Each row has a name. Each question is about the rows just above it.

[ 31  28 -73  86 -49  20] : S
[-17   6 -73  85 -50  20] : X
[ 31  27 -73  86 -49  20] : D
Go on from [ 31  28 -73  86 -49] to the end of its row. -> [20]
Go on from [31 28] to the end of its row. -> [-73  86 -49  20]
After [31 27], its row goes on with -> [-73  86 -49  20]
After [ 28 -73  86], its row goes on with -> [-49  20]
The rest of the row after [-17   6 -73]: -> [ 85 -50  20]

[  4 -15 -37 -27   0  19  12   7  20  19 -16  10 -51   3   2  21 -28   3
  -6   0  22   2  29  -4  15] -> Q
[ 28   1   2 -11  18  23   8  11  -7 -14  41 -16  14 -28  -3   3  34  24
  40  17 -16  30 -11   0 -25] -> W
[-27  15  22 -14 -44 -28 -33 -27   4  23 -40  -8 -41  12   7 -23  10 -75
  19 -17  -4  -6  -5  -8 -25] -> Y
[-52   6  53 -11  -6  -6 -38 -15 -40  24  12  10 -22   8   4  -3 -14  15
  31 -37 -27 -34  34   5   2] -> J
[ -2 -23  17   6 -14  26  14  -6  21  10 -19 -10  17  27   6  -2 -74  27
  -2   8 -10  -1   6 -24  -7] -> T
[-34  33  58 -24  24  -9 -10 -27  -1   5   5 -30   8  39   6  35  12 -40
 -25 -23  34  -5 -21 -30 -17] -> F
[-52   6  53 -11  -6  -6 -38 -15 -40  24  12  10 -24  91  17 -34  24 -26
 -14 -52 -26  20  15  23 -24] -> Z
[ 14  -2  41 -59  12  13  21 -22  -6  23 -34  34 -27  13  10   6 -10 -12
  -3 -36   2   6 -30 -23  -8] -> C
[ 52   6  16   9 -35  -5 -23  11 -14  -5  -1  51 -56  32  23  32 -19  18
 -13  -9  -7  20  11 -41  18] -> V
[ 38  26  13  22  -7  12  -8   7  20  19 -17  10 -51   2   9 -12  31 -15
  -1  19  18 -13 -11  -9   0] -> G
[-13 -23 -22  23  -7  -8  18  23 -13 -28  10  17  13 -28  15  30  -1  44
  23  21 -28  -1  11  -9  16] -> U
[ 25  73  46  -5 -33   2 -21  14 -14  20 -36  37 -50  28  13   2  22  29
   1 -27  22 -24   2 -59  -5] -> M
The rest of the row after [ 14 -28]: -> [ -3   3  34  24  40  17 -16  30 -11   0 -25]
Go on from [  7  20  19 -17  10] to the end of its row. -> [-51   2   9 -12  31 -15  -1  19  18 -13 -11  -9   0]
Go on from [-51   2] to the end of its row. -> [  9 -12  31 -15  -1  19  18 -13 -11  -9   0]

[ 25 -33   1   7 -22  -2  -7  33  -4 -34 -16 -10  42  10  16 -25 -16 -14
   2 -13 -17  33  12  11  10 -32 -35 -29 -16  18 -28  -9   9 -39   4  16
  21 -10 -17]  K
[ 55 -21  -7   4 -11  -1  20  39  43  14  -2  57  22  -3 -23  -5  44 -11
 -20 -37 -23   3  24  41  -1 -62   4  12 -24  14  39  25 -10  34  15   1
  20 -29   6]  R
[ 55 -21  -7   4 -11  -1  20  39  43  14  -2  57  22  -3 -23  -5  44 -11
 -20 -37 -23  15  24  41  -1 -62   4  12 -24  14  39  26 -10  34  15   1
  20 -29   6]  N
[ 25 -33   1   7 -22  -2  -7  33  -3 -34  -2 -10  42  10  16 -25 -16 -14
   1 -13 -17  33  12  11  10 -32 -35 -29 -16  18 -28  -9   9 -39   4  16
  21 -10 -17]  E
After [-34  -2 -10  42  10], its row goes on with -> [ 16 -25 -16 -14   1 -13 -17  33  12  11  10 -32 -35 -29 -16  18 -28  -9
   9 -39   4  16  21 -10 -17]
Go on from [ 26 -10] to the end of its row. -> [ 34  15   1  20 -29   6]
Go on from [-14   2] to the end of its row. -> [-13 -17  33  12  11  10 -32 -35 -29 -16  18 -28  -9   9 -39   4  16  21
 -10 -17]
The rest of the row after [ -3 -34]: -> [ -2 -10  42  10  16 -25 -16 -14   1 -13 -17  33  12  11  10 -32 -35 -29
 -16  18 -28  -9   9 -39   4  16  21 -10 -17]
Whose row is [ 25 -33   1   7 -22  -2  -7  33  -4 -34 -16 -10  42  10  16 -25 -16 -14
   2 -13 -17  33  12  11  10 -32 -35 -29 -16  18 -28  -9   9 -39   4  16
  21 -10 -17]? -> K

